These are the activations of a small neural network, seen along a few directions. Each row is one input.
In each table, some parts of the input vary, and every possible input appears once, in random order.
Descriptions start from the smaller parts, as in this example, which fits no table here: one of 4 places along a line, together with either a single point or one of 9 places around a ring or (one of 3 separate values, together with one of 8 places around a ring).
Shared parts are said once, and a part with two or three values counts as separate values.
In the rows, zero is written as 128.

Other details of the inputs shift rows strongly along three fixed directions, in all tables alike. That doesn't count.

A family of inputs:
R1: [168 141 108 119 126 127 148  91 154 147 171 161]
R2: [141 140 109 134 163 135  91 163 120 118 109 110]
R3: [182 132 114 113  86 130 149 107 120 118 155 122]
R4: [ 94 109 156 137 125 121 137 133 116 148 111 129]
R5: [129 138 136 134 133 119 136 113 155 136 140 150]
R6: [128 115 147 132  61 104 148 108 112 116 126 144]
R7: [179 130 111 114  90 131 155 109 126 115 157 124]
R8: [143 101 127 139 115 141 123 155 105 121 109 108]
R9: [119 124 161 138  91 106 145 112 123 124 109 129]
R10: [134 150 127 130 185 132 110 131 160 156 146 150]
R11: [128 145 118 114 190 143 131 123 158 177 165 139]
R12: [131 130 111 103 122 134 177  38 157 119 165 145]
R13: [ 88 127 143 132 126 116 120 142 110 120 114 141]
R14: [153 118 124 142  81 121 129 138 116  88 107  94]
R15: [137 134 116 149 158 137  91 162 116 112 115 119]
R16: [ 71 133 172 128 130  97 146 123 139 140 122 135]
R17: [146 152  97 127 186 138 104 143 144 136 130 124]
R18: [144 110 115 131  75 139 122 137 108 100 106 105]
R19: [155 105 131 130  83 124 139 138  97 101 110 115]
R20: [156 156 109 104 141 127 143  85 157 148 171 143]
R21: [ 61 142 157 143 159 109 118 141 132 139 110 146]
R22: [ 60 131 183 130 133  91 142 125 133 143 114 134]
R23: [150  99 118 146 107 142 115 157 114 116 119 116]
R24: [ 90 124 139 137 120 132 125 133 124 135 118 137]
R25: [172 138 115 114 102 124 168  76 144 142 160 150]
R26: [151 112 123 132 122 145 113 159 108 125 125 100]
R27: [146 124 125 145 171 137  87 170 125 121 116 120]
R28: [159 130 115 136 106 120 128 125 131 106 126 106]
R29: [143 131 125 134 172 140 117 153 137 130 120 122]
R30: [ 10  94 183 127 145  99 128 124  92 102  82 121]
R31: [157  95 123 149  77 135 123 140 108 110 118 117]
R32: [133 151 128 138  99 118 144  91 144 129 143 148]
R33: [145 109 119 133 109 140 108 145 112 114 117  95]
R34: [108 118 145 141  53 122 141 105 113 119 117 134]
R35: [131 124 115 134 151 147  96 174 105 107 113 122]
R36: [133 136 112 114 127 133 128 130 127 118 127 132]
R37: [101 131 150 117 121 110 121 131 113 127 119 125]
R38: [121 126 118 135 127 149 120 136 130 130 127 132]
R39: [146 132 129 132 166 140  98 170 119 123 121 103]
R40: [131 123 104 126 161 158  94 170 122 125 110 109]
R41: [ 72 129 161 132  97  99 140 111 114 127 118 153]
R42: [130 136 110 107 162 139 142  64 144 127 158 140]
R43: [118 123 150 136 124 113 137 128 130 127 113 128]
R44: [133 131 110 138 154 132  97 170 116 107 101 105]
R45: [ 98 132 155 135 173 116 118 141 132 145 111 133]
R46: [165 141 107 118 124 128 153  94 156 144 170 160]
R47: [140 103 127 146 109 138 110 156 107 124 115 118]
R48: [143 136 119 135 179 142 107 154 151 134 133 134]
R49: [ 86 126 157 124 101 112 137 108 130 146 122 128]
R50: [180 123 109 120  99 137 154 112 128 118 141 130]
R51: [141 126 109 136 126 149 113 129 128 131 134 129]
R52: [146 139 109 113 165 141 113 145 132 128 139 119]
R53: [150 126 132 132  96 124 148 124 133 108 130 113]
R54: [135 137 130 135 125 117 119 130 128 122 121 111]
R55: [ 88 132 129 123 170 134 105 145 133 153 117 133]
R56: [145 147 104 112 163 142 104 141 127 132 134 129]
R57: [100 128 161 120  94  98 163  96 122 145 126 150]
R58: [140 143 130 107 119 116 162  90 144 146 165 145]
R59: [131 161 108 116 175 138 120 113 150 157 163 161]
R60: [121 136 130 118 140 132 153 111 152 160 156 138]
R61: [152 121 118 150  88 134 118 146 110  85 108 112]
R62: [173 124 109 126  98 134 145 116 133 117 147 141]
R63: [139 132 125 116 100 132 172  90 155 150 162 137]
R64: [168 102 114 135  52 137 131 126 109  92 118  93]
R65: [147 113 117 132  76 140 114 137 103 104 105 104]
R66: [145 102 123 137 131 151 119 165 108 122 107 107]
R67: [ 68 145 151 110 177 105 126 129 140 157 131 144]
R68: [142 102 115 145 139 151 105 174 117 122 115 116]
R69: [150 155 104 101 185 143 145 118 161 159 176 146]
R70: [ 57 132 154 119 168 122 128 131 151 164 125 136]
R71: [139 132 107 122 164 141  92 164 109 116 114 115]
R72: [ 70 152 139 123 178 112 128 133 153 151 117 145]
R73: [136 138 112 113 129 129 126 127 127 121 131 133]
R74: [141 140 115 134 173 127 103 146 135 130 126 109]
R75: [ 19  94 193 130  83  84 157  78  91  96  88 130]
R76: [145 132 129 124  98 129 166  79 147 161 153 147]
Description of these inputs: one of 4 places along a line, together with either a single point or (one of 3 separate values, together with one of 6 places around a ring).
- The inputs of R35 and R41 match in every part but the place on the line of 4. If R50 is changed in the same way as R35 into R41, which row does it become? => R25
- The inputs of R72 and R2 match in every part but the place on the line of 4. If R53 is changed in the same way as R72 into R2, which row does it become? => R39
- Change only the place on the line of 4 in R28. List by row number the other rows that result. => R14, R54, R74
- Change only the choice among 3 separate values in R37. List by row number the other rows that result. => R49, R54

A family of inputs:
R77: [ 31 126 192 134 159  87 137 143 124 146 102 150]
R78: [ 60 105 180 147  93  93 112 170  86 107  65  99]
R79: [128 139 127 108 173 130 136 123 138 152 146 141]
R80: [136 155 122 128 160 123 128 114 164 151 145 140]
R81: [141 113 139 146 149 129 102 171 104 113 103 108]
R82: [118 101 144 142  39 112 131 135  86  84  94 122]
R83: [ 52 115 173 142 152 102  92 186 101 127  74 105]
R84: [ 77  87 186 137  81  99 130 167  69  98  78  99]
R85: [119 129 124 120 148 143 137 122 144 156 145 132]
R86: [230 101  95 134  31 138 152 113  98  67 134 106]
R87: [ 25 124 199 126  85  77 157 122 115 136  94 132]
R88: [139 118 109 132 165 154  74 195  88 112 103 105]
R89: [115 147 125 113 156 129 130 115 148 162 158 151]
R90: [159 111 101 129 148 165  98 168 114 117 118 103]
R91: [166 113 124 129  26 118 147 116 104  79 109 101]
R92: [133 163 106 114 174 130 137 112 166 156 155 152]
R93: [118 137 123 130 156 138 135 116 160 151 146 148]
R94: [ 85 145 143 131 155 119 123 129 138 147 131 157]
R95: [165 115  98 137 162 164  96 165 123 131 126 101]
R96: [125 135 112 122 154 143 139 115 152 154 147 151]
R97: [146 141 115 115 164 130 143 112 152 148 158 151]
R98: [169 137 120 136  47 120 161  69 138 122 149 148]
R99: [140 135 112 114 149 148 144 107 160 161 164 138]
R100: [ 44 119 174 127  78  93 177  82 142 149 121 167]
R101: [196 115  60 111 150 169  98 108  90  42 127  74]
R102: [163 111 102 137 148 159 100 160 123 127 125 101]
R103: [154 103 133 143  22 116 133 116  95  92 110 110]
R104: [ 71 133 170 121  90  91 158 108 133 137 121 134]
R105: [224 106  96 137  93 150 117 145 100  91 128  87]
R106: [180 124 128 123  42 113 180  60 142 122 158 133]
R107: [186 143  99 121  57 121 169  72 153 110 156 139]
R108: [170 115 103 145 149 160  98 160 125 121 122 108]
R109: [139 150 117 128 151 132 124 108 155 157 152 154]
R110: [ 64 122 169 137  86 103 166  95 141 138 120 154]
R111: [122 127 130 144 150 129  94 182 110 103  96 105]
R112: [148 145 120 122 163 127 141 111 159 146 160 149]
R113: [ 94 159 138 125 169 113 133 118 166 153 141 152]
R114: [120 147 122 129 152 129 122 121 148 143 145 154]
R115: [129 139 127 107 172 129 136 121 143 153 149 142]
R116: [132 129 133 126  28 108 176  66 128 117 140 157]
R117: [ 88 133 146 138 157 126 132 119 149 161 126 147]
R118: [142 140 124 108 167 133 141 118 148 156 163 136]
R119: [117 145  92  94 203 143 119  72 139  99 147 120]
R120: [122 117 126 141 159 140  77 186  95 124 101 107]
R121: [171 124  94 126 147 159  88 168 106 113 125 110]
R122: [135 144 134 127 166 123 137 110 158 157 150 148]
R123: [159 145 110 116 102 129 147 104 141 124 141 127]
R124: [152 133 114 145 174 143  83 184 119 116 106 100]
R125: [ 67  94 156 141 148 134  90 200  81 116  69 101]
R126: [135 146 115 116 153 139 126 123 139 153 156 142]
- What do these inputs look like to the network? => one of 2 separate values, together with either a single point or (one of 4 separate values, together with one of 6 places around a ring)
- The inputs of R90 and R125 match in every part but the choice among 2 separate values. If R109 is changed in the same way as R90 into R125, which row does it become? => R98
- The inputs of R117 and R108 match in every part but the choice among 2 separate values. If R86 is changed in the same way as R117 into R108, which row does it become? => R97
- Change only the choice among 2 separate values in R85. List by row number the other rows that result. => R99
- Change only the place on the ring of 6 in R81. List by row number the other rows that result. => R77, R79, R84, R86, R105
- Change only the choice among 2 separate values in R89. List by row number the other rows that result. => R126
